x =
[[129 130 128 121 134 133 125 130 130 133 140 127 134 131 146 127]
 [128 127 127 133 124 126 132 126 127 126 122 123 122 125 112 129]
 [132 130 128 125 135 134 129 133 131 138 136 121 131 141 134 126]
 [132 131 127 126 135 134 129 132 131 140 140 119 131 144 134 126]
 [123 124 130 128 123 124 125 125 126 117 120 142 127 112 131 129]
 [129 127 128 134 123 126 134 126 126 126 120 121 122 128 109 129]
 [124 129 126 126 127 127 119 125 128 124 130 138 133 118 143 129]
 [125 127 127 132 121 124 128 124 126 121 120 130 124 118 122 130]
 [124 124 131 130 121 123 127 125 125 117 116 140 125 112 125 130]
 [123 124 130 127 124 125 122 126 127 119 122 144 130 112 134 129]
 [132 129 128 132 127 128 136 128 128 129 124 119 123 136 112 128]
 [131 129 129 122 135 133 128 133 131 135 134 125 133 136 137 126]
 [128 125 129 135 121 124 134 125 125 122 116 125 122 123 106 129]]
x[0, 0] -> 129
x[12, 10] -> 116
x[9, 4] -> 124
x[9, 13] -> 112
x[0, 12] -> 134
x[8, 14] -> 125
x[0] -> [129, 130, 128, 121, 134, 133, 125, 130, 130, 133, 140, 127, 134, 131, 146, 127]
x[:, 14] -> [146, 112, 134, 134, 131, 109, 143, 122, 125, 134, 112, 137, 106]
x[11, 13] -> 136
x[1, 11] -> 123
x[3, 0] -> 132
x[10, 1] -> 129
x[4, 2] -> 130
x[12] -> [128, 125, 129, 135, 121, 124, 134, 125, 125, 122, 116, 125, 122, 123, 106, 129]
x[12, 14] -> 106
x[2, 7] -> 133
x[5, 7] -> 126
x[4] -> [123, 124, 130, 128, 123, 124, 125, 125, 126, 117, 120, 142, 127, 112, 131, 129]
x[11, 4] -> 135
x[10, 7] -> 128
x[5, 11] -> 121
x[4, 0] -> 123
x[10] -> [132, 129, 128, 132, 127, 128, 136, 128, 128, 129, 124, 119, 123, 136, 112, 128]
x[6, 9] -> 124
x[1] -> [128, 127, 127, 133, 124, 126, 132, 126, 127, 126, 122, 123, 122, 125, 112, 129]
x[4, 5] -> 124
x[1, 6] -> 132
x[5, 9] -> 126
x[12, 15] -> 129
x[9, 8] -> 127
x[:, 10] -> [140, 122, 136, 140, 120, 120, 130, 120, 116, 122, 124, 134, 116]
x[11, 10] -> 134

a = [127 128 127 119 153 127 111 133 137 133 118 126 138 123]
a[0] => 127
a[2] => 127
a[5] => 127
a[9] => 133

grid =
[[110 124 141 132 127 127 124 123 118 125 135 136 129 145 117 115]
 [118 116 132 129 128 140 125 132 100 125 140 131 129 140 134 124]
 [120 124 132 130 128 130 125 126 118 125 135 131 128 139 128 124]
 [111 124 141 131 128 129 125 124 118 125 135 135 129 146 119 116]
 [128 124 132 130 128 130 125 126 125 126 134 131 129 134 128 124]
 [115 124 140 130 128 130 125 126 118 125 135 131 129 151 125 119]
 [121 124 132 130 128 129 125 127 127 125 131 131 129 131 128 124]
 [120 124 132 130 128 130 125 126 118 125 135 131 129 139 128 124]
 [121 124 132 130 128 129 125 127 127 125 131 131 129 131 128 124]
 [120 124 132 130 128 130 125 126 118 125 135 131 129 138 128 124]
 [117 124 137 130 128 130 125 126 118 125 135 131 129 149 128 121]]
Indices start at 0.
(0, 0) -> 110
(0, 2) -> 141
(8, 12) -> 129
(9, 4) -> 128
(10, 1) -> 124
(5, 7) -> 126
(6, 8) -> 127
(10, 11) -> 131
(3, 0) -> 111
(7, 11) -> 131
(3, 13) -> 146
(8, 0) -> 121
(4, 7) -> 126
(6, 12) -> 129
(9, 0) -> 120
(6, 6) -> 125
(9, 7) -> 126
(1, 2) -> 132
(3, 14) -> 119
(8, 3) -> 130
(10, 4) -> 128
(10, 6) -> 125
(10, 2) -> 137
(1, 1) -> 116
(10, 14) -> 128
(6, 4) -> 128
(7, 1) -> 124
(0, 7) -> 123
(7, 5) -> 130
(2, 10) -> 135
(8, 8) -> 127
(2, 8) -> 118
(3, 2) -> 141
(10, 10) -> 135
(0, 10) -> 135
(9, 10) -> 135
(3, 1) -> 124

data = [153 110 121 106 126 134 129 137 143 130 124 134 131 134 135]
data[0]	153
data[-3]	131
data[-11]	126
data[8]	143
data[11]	134
data[-8]	137

M =
119	126	127	129	126	127	127	131	130	128	129	131
102	128	128	123	128	124	127	129	126	130	135	129
120	130	128	118	122	129	129	128	130	125	126	128
117	131	128	132	122	128	126	122	127	138	127	130
123	127	128	127	129	126	127	127	129	125	128	128
M[0][0] => 119
M[3] => [117, 131, 128, 132, 122, 128, 126, 122, 127, 138, 127, 130]
M[:, 2] => [127, 128, 128, 128, 128]
M[4][9] => 125
M[:, 8] => [130, 126, 130, 127, 129]
M[1][4] => 128
M[:, 5] => [127, 124, 129, 128, 126]
M[1][11] => 129
M[2][3] => 118
M[4][4] => 129
M[0][1] => 126
M[3][10] => 127
M[3][5] => 128
M[0][2] => 127
M[1][5] => 124
M[0][8] => 130
M[:, 6] => [127, 127, 129, 126, 127]

arr = [108, 102, 147, 109, 114, 155, 115, 120, 109, 112, 108]
arr[0]: 108
arr[4]: 114
arr[6]: 115
arr[5]: 155
arr[1]: 102
arr[7]: 120

A = array([115, 137, 145, 138, 110, 116, 128, 115, 102, 148, 100, 121])
A[0]: 115
A[-7]: 116
A[-11]: 137
A[8]: 102

W = [129 120 126 112 106 125 129 147 114 124 117]
W[-11] = 129
W[6] = 129
W[-8] = 112
W[4] = 106

B =
[[111 134 145 131 115 118 131 117 117 125 130 120 134 133]
 [150 106 125 129 132 145 117 131 133 125 129 120 124 136]
 [135 124 124 125 132 139 129 131 131 128 134 124 122 129]
 [123 134 126 128 128 132 129 133 125 126 125 124 124 128]]
B[0][-14] => 111
B[:, 7] => [117, 131, 131, 133]
B[-1][6] => 129
B[-2][-5] => 128
B[1][-14] => 150
B[-1][-9] => 132
B[-3][-11] => 129
B[1][-8] => 117
B[1][4] => 132
B[-1][12] => 124
B[1] => [150, 106, 125, 129, 132, 145, 117, 131, 133, 125, 129, 120, 124, 136]
B[-1][-13] => 134
B[:, 3] => [131, 129, 125, 128]
B[3][13] => 128
B[1][5] => 145
B[-4][-7] => 117
B[-4][1] => 134
B[:, 8] => [117, 133, 131, 125]
B[-2][1] => 124
B[2][-8] => 129

X =
[[134 146 143 129 127]
 [134 135 138 148 117]
 [129 122 132 127 135]
 [137 147 145 119 128]
 [137 140 122 126 123]
 [139 132 136 136 122]
 [127 113 130 107 121]
 [120 139 143 126 116]
 [126 103 117 124 136]
 [123 116 109 116 142]
 [123 135 158 133 138]
 [128 104 108 126 107]
 [134 136 149 138 119]
 [121 129 133 136 131]]
X[0][0] = 134
X[4][1] = 140
X[2][4] = 135
X[11][1] = 104
X[5][0] = 139
X[9][4] = 142
X[9][2] = 109
X[:, 4] = [127, 117, 135, 128, 123, 122, 121, 116, 136, 142, 138, 107, 119, 131]
X[6] = [127, 113, 130, 107, 121]
X[3][2] = 145
X[2][2] = 132
X[:, 2] = [143, 138, 132, 145, 122, 136, 130, 143, 117, 109, 158, 108, 149, 133]
X[6][2] = 130
X[0][3] = 129
X[:, 3] = [129, 148, 127, 119, 126, 136, 107, 126, 124, 116, 133, 126, 138, 136]
X[9][3] = 116
X[:, 1] = [146, 135, 122, 147, 140, 132, 113, 139, 103, 116, 135, 104, 136, 129]
X[13][3] = 136
X[8][1] = 103
X[8] = [126, 103, 117, 124, 136]
X[7][4] = 116
X[1][3] = 148
X[9][1] = 116
X[10][3] = 133
X[1] = [134, 135, 138, 148, 117]
X[13][4] = 131
X[5] = [139, 132, 136, 136, 122]

m = [152 124 119 118 123 105 112 118 157 105 111 107 103 157 155 145]
m[-16] -> 152
m[-5] -> 107
m[13] -> 157
m[6] -> 112
m[-1] -> 145
m[-15] -> 124
